Each row below holds a small network's activations on one input, seen along a few directions.
Each table varies a few parts of the input and shows all the possible inputs, shuffled.
A made-up example of a description, with smaller parts first: one of 3 separate values, together with either a single point or one of 9 places along a line or (one of 4 places along a line, together with one of 5 places around a ring).
Shared parts are said once, and a part with two or three values counts as separate values.
(in the rows, 128 means zero)

Other details of the inputs vary at random and push rows far along three fixed directions, the same in every table; ignore that.

A family of inputs:
r1: [143  70  86 126  83  71 119 123 119 176 146 151]
r2: [121 143 102 129 119 107 114 126 121 136 124  89]
r3: [148 100  77  62 136 130 154  97 117 117 167 121]
r4: [122  88 106  78 142  96 181  88 138 138 139 204]
r5: [108 140 197 175 125 129 111 134 152 113 113 219]
r6: [129 138 101 116 149 169 147 124 117 106 136  76]
r7: [131 151 125 104 158 161 139 116 103 107 137 131]
r8: [117 171 145 152 149 145 120 134 119 115 111 114]
r9: [135  59 113 133 108 115 136 129 121 162 142 133]
r10: [137 100  95  81 137 115 161 108 128 141 140 121]
r11: [131  77 107  83 117  77 149  93 120 158 142 184]
r12: [152 132  86 138 122 149 118 140  92 139 138  46]
r13: [105 160  85  79 172 137 156  91 129  90 143  97]
r14: [128 172 143 150 145 155 112 139 117 109 122 121]
r15: [121  94 162 156 115 121 138 135 147 145 117 198]
r16: [121 163 158 179 119 141  77 158 116 123 114  81]
r17: [155 140  81  91 123 138 119 126 104 127 147  51]
r18: [146 102  78  81 120 108 143 105 105 153 145  91]
r19: [119 152 137 166 133 144 117 145 129 127 109  74]
r20: [117 154 119 127 162 139 134 113 110 114 131 118]
r21: [146 159  77  59 159 156 154 104 105  98 151  99]
r22: [128 179 127  97 155 142 139 122 125 101 118 110]
r23: [110 148 173 189 112 133  89 157 135 137 100  81]
r24: [127 123 122 148 101  88 109 135 131 158 117 118]
r25: [128 112 124 132 110 118 134 133 152 131 128 136]
r26: [134 168 128 120 133 154 125 137 140  94 128 113]
r27: [129 117 134 128 114 122 139 133 155 128 123 149]
r28: [132 160 101  86 177 171 152 109  97  95 145 119]
r29: [124 126 184 188 106 126 101 151 147 133 113 178]
r30: [124  81 152 172  86 106 117 148 131 177 105 136]
r31: [128 113 133 116 147 140 153 111 129 116 142 204]
r32: [116 145 160 177 129 146 107 151 145 119 115 113]
r33: [144 146 153 157  90 139  99 168 147 133 107 103]
r34: [130 147  84  69 160 151 136 102 119  82 164  88]
r35: [105 175 182 159 154 164 122 141 153  92 108 159]
r36: [137  73 102  83 121 111 168 108 141 143 144 183]
r37: [154  98 125 143  74 118 100 158 135 160 127  90]
r38: [127 171 114  83 163 141 146 107 125  90 139 163]
r39: [108 162 119  88 172 136 160 101 142  94 129 149]
r40: [144  60 101 146  90 111 117 135 111 170 147 113]
r41: [125  83 123 113 140 114 167 107 123 149 133 185]
r42: [119 102 141 127 146 116 159 113 133 139 125 193]
r43: [128 118 101 139 131 148 118 139 116 126 141  45]
r44: [116 114 182 185  79  95  98 162 175 145  99 168]
r45: [130  54  90 130  85  81 132 125 142 168 143 139]
r46: [134  98  95 107 146 133 160 114 109 144 140 111]
r47: [126 149 139 158 125 139 101 147 108 135 114  64]
r48: [129 192 158 127 140 163 119 146 153  81 115 129]
r49: [131 130 113 104 131 126 133 124 132 131 128  77]
r50: [126  83 128 189  82  83 101 139 116 186 118 125]
r51: [105 200 176 120 168 129 132 123 151  87 104 191]
r52: [122 122 103 123 118 112 114 127 129 139 131  57]
r53: [133 102 123 172  94 107  95 148 105 173 120  71]
r54: [124  95 165 153  84  80 110 134 156 164 110 147]
r55: [124  58 105 148 107  89 126 125 114 176 138 117]
r56: [121 135 100 120 136 115 131 122 136 128 132  82]
r57: [135  98 120 138 111 117 117 125 104 150 139 131]
r58: [142 144 148  94 139 125 138 122 132 114 129 183]
r59: [101 159 139 106 178 141 139 100 110  95 132 155]
r60: [135 137 103 106 152 170 133 123 105 104 150  80]
r61: [126  59 107 138 110 105 130 122 120 158 147 130]
r62: [139  95 123 148  85  78 120 140 132 177 113 145]
r63: [123 127 174 136 112  89 132 129 149 145 101 221]
r64: [135 150 145 162  89 115  74 156 129 138 115  76]
r65: [130 120 132 113 121 131 145 129 149 123 124 152]
r66: [124  92 151 143 116 128 140 133 138 145 121 178]
r67: [145 100  87 128 128 118 142 120  97 161 138  99]
r68: [134 177  98  68 174 151 155 103 118  83 145 139]
r69: [129 180 161 145 119 133 102 150 134 116  98  83]
r70: [127 174 165 157 140 174 113 150 135  98 115 121]
r71: [131 162  87  76 167 159 153 108 129  77 154 119]
r72: [137 117 110 122 111 128 116 137 138 130 137  64]
r73: [137 157  99 113 156 163 138 121 100 110 138  96]
r74: [134 104  82  87 134 116 148 100 129 118 163 151]
r75: [131  90 108 100 140 116 163 100 103 150 139 174]
r76: [130 100 171 134  99 108 130 142 163 140 113 190]
r77: [108 187 191 148 156 152 125 135 133 100  96 175]
r78: [156  69  98  84 109 110 155 114 129 149 154 169]
r79: [138 104  80 130 125 124 125 117  95 149 151 101]
r80: [130 160 138 140 144 170 126 138 125 101 127 115]
r81: [117 167 134 110 178 154 141 107 115  91 138 172]
r82: [132 152 128 142 114 133 116 151 138 131 107  52]
r83: [125 169 169 150 140 172 113 148 130  95 117 120]
r84: [103 159 174 196 121 132  94 152 143 130  96 106]
r85: [138  95  70 100 115  93 124 110 103 158 150  72]
r86: [103 126 188 117 138 108 134 117 171 101 122 231]
r87: [115 119 140  75 161 111 180  93 150 114 129 232]
r88: [150 121 136 161  69 103  79 157 127 163 118  81]
r89: [134 170 123 149 114 126  91 149 127 118 123  77]
r90: [123 166 157 137 144 156 111 137 113 107 120 126]
r91: [129 157 150 159 107 131  97 156 152 115 117 117]
r92: [115 141 115 131 162 142 138 117 121 117 133 100]
r93: [128  89 115 105 136 114 154 104 103 151 137 169]
r94: [133 137 156 158  89 134  97 164 155 135 106  78]
r95: [125 128 103 123 148 146 132 128 108 127 134  52]
r96: [113 122 129 139 147 139 135 119 134 115 138 143]
r97: [128 127 174 137 136 143 137 133 138 117 121 207]
r98: [111 167 176 149 145 170 122 144 140  93 108 124]
r99: [138  65 107 150 100 107 116 136 115 163 146 126]
r100: [126 157 198 133 121 114 124 137 155 115 101 244]
Description of these inputs: one of 2 separate values, together with one of 5 places around a ring, together with one of 10 places around a ring.
- Changing only the choice among 2 separate values turns r71 into r31. The same change can be made to r36. Which row results? => r66
- Changing only the choice among 2 separate values turns r84 into r13. The same change can be made to r73. Which row results? => r68
- Changing only the choice among 2 separate values turns r69 into r93. The same change can be made to r72. Which row results? => r43
- Which other rows does r89 become when the place on the ring of 10 takes its other values? List them by row number. => r1, r17, r21, r38, r58, r64, r68, r88, r100
- Which other rows does r11 become when the choice among 2 separate values takes its other values? List them by row number. => r53
- Which other rows does r38 become when the choice among 2 separate values takes its other values? List them by row number. => r14
- Start at r9 and move only the place on the ring of 5, one step at a time. The first step leads to r60. Which rows follow, in order? => r90, r47, r95
- Start at r87 and move only the place on the ring of 5, one step at a time. The first step leads to r65. Which rows follow, in order? => r48, r100, r63

A family of inputs:
r101: [128 106  94 152 110 110 113 139 121 160 129  46]
r102: [109 163 127 100 181 160 158 109 111  90 126 146]
r103: [106 198 171 115 167 145 133 116 166  77 114 144]
r104: [131 103  95 153 101 120 103 140 106 155 135  48]
r105: [147  96  83  77 128 133 169 109 124 129 147 135]
r106: [121 130 111 105 146 129 139 100 117 112 146 120]
r107: [109 165 134 132 142 149 114 160 141 100 111  81]
r108: [115 148 153 130 151 126 133 115 129 111 125 200]
r109: [135 163 134 176 120 163  94 160 122 120 118  72]
r110: [103 176 144  95 166 156 132 129 134  71 126 145]
r111: [102 222 185 129 168 154 126 128 149  73  97 148]
r112: [145 116  73 130 125 153 135 129  99 142 141  37]
r113: [128 154 118 127 127 137 118 142 148 113 123  57]
r114: [130  61 109 147  98 104 125 126 111 170 141 135]
r115: [137  82 128 113  99 112 136 123 144 140 139 171]
r116: [117 121 180 184  94 104 110 151 140 157  91 168]
r117: [128  88  75 115 134 109 144 108 112 154 147  91]
r118: [131 107  82  67 154 120 166 105 115 114 156 187]
r119: [136  75 166 175  87  96 108 146 123 181 115 180]
r120: [116 180 114  80 168 153 138 104 131  75 140 101]
r121: [144  89 136 155  97 119 122 139 135 156 131 172]
r122: [155 114  77 136  92 108 110 134 119 157 140  58]
r123: [124 113 173 189  78  90 101 157 141 170  91 149]
r124: [147 118  66 138 126 147 123 129  94 142 150  42]
r125: [107 183 140 141 171 169 123 132 128  89 119  75]
r126: [140 157 106 133 142 172 110 142  99 118 135  31]
r127: [130 103 125 102 141 144 153 102 131 115 150 172]
r128: [ 98 119 187 149 148 124 138 126 151 124 111 226]
r129: [133 134 167 139  98 111 129 136 161 134 105 170]
r130: [113 115 112  71 157 114 161  85 126 108 149 190]
r131: [128 139 175 111 125 110 128 129 149 121 115 205]
r132: [133 164 147 168 116 167 106 162 132 120 105  63]
r133: [140 116  73  90 160 141 147 105  83 132 157  82]
r134: [126 141 133 123 135 138 132 133 151 113 126 109]
r135: [137  97 108 109 101 110 127 124 133 137 141 123]
r136: [150  68  50 109 110  89 142 103  98 175 161 108]
r137: [121 108  88 103 151 134 144 104 100 123 153 108]
r138: [133  74 123 111 123  90 144 105 110 165 140 196]
r139: [111 129 138 119 142 110 137 118 148 125 123 154]
r140: [118 232 177 146 145 159  98 154 156  71 101 112]
r141: [123 133 102 107 168 160 153 109 121 106 147  99]
r142: [146 109 174 186  63  98  93 168 161 160 106 171]
r143: [132 171 144 184  96 119  77 166 133 135 105  62]
r144: [150 105  88 157 108 125 115 130 103 157 143  69]
r145: [107 194 162 140 168 178 128 136 126  84 106 119]
r146: [133 106 112 131 100 114 129 150 124 150 118 114]
r147: [142  95 154 108 111 108 138 125 143 143 129 210]
r148: [131 112 179 184  81  88  88 157 133 171 100 149]
r149: [115 164 131  93 182 182 151  98 123  70 147 141]
r150: [143 133 132 163  87 108  83 159 120 160 111  57]
r151: [133  96  84  44 162 120 174  94 105 120 159 184]
r152: [141 106  96  44 161 111 177  71 118 121 162 191]
r153: [115 178 197 158 114 121 109 149 164 116  85 164]
r154: [130 121 190 152 117 128 118 142 141 136 113 200]
r155: [137  47 118 145  98 102 140 130 136 176 138 156]
- What do these inputs look like to the network? => one of 5 separate values, together with either a single point or one of 10 places around a ring
- Changing only the choice among 5 separate values turns r133 into r144. The same change can be made to r151. Which row results? => r118
- Which other rows agree with r106 in the choice among 5 separate values? List them by row number. => r104, r110, r114, r115, r120, r127, r130, r135, r137, r149
- Which other rows does r114 become when the choice among 5 separate values takes its other values? List them by row number. => r119, r124, r128, r145
- Which other rows does r141 become when the place on the ring of 10 takes its other values? List them by row number. => r101, r103, r113, r117, r125, r128, r134, r139, r155
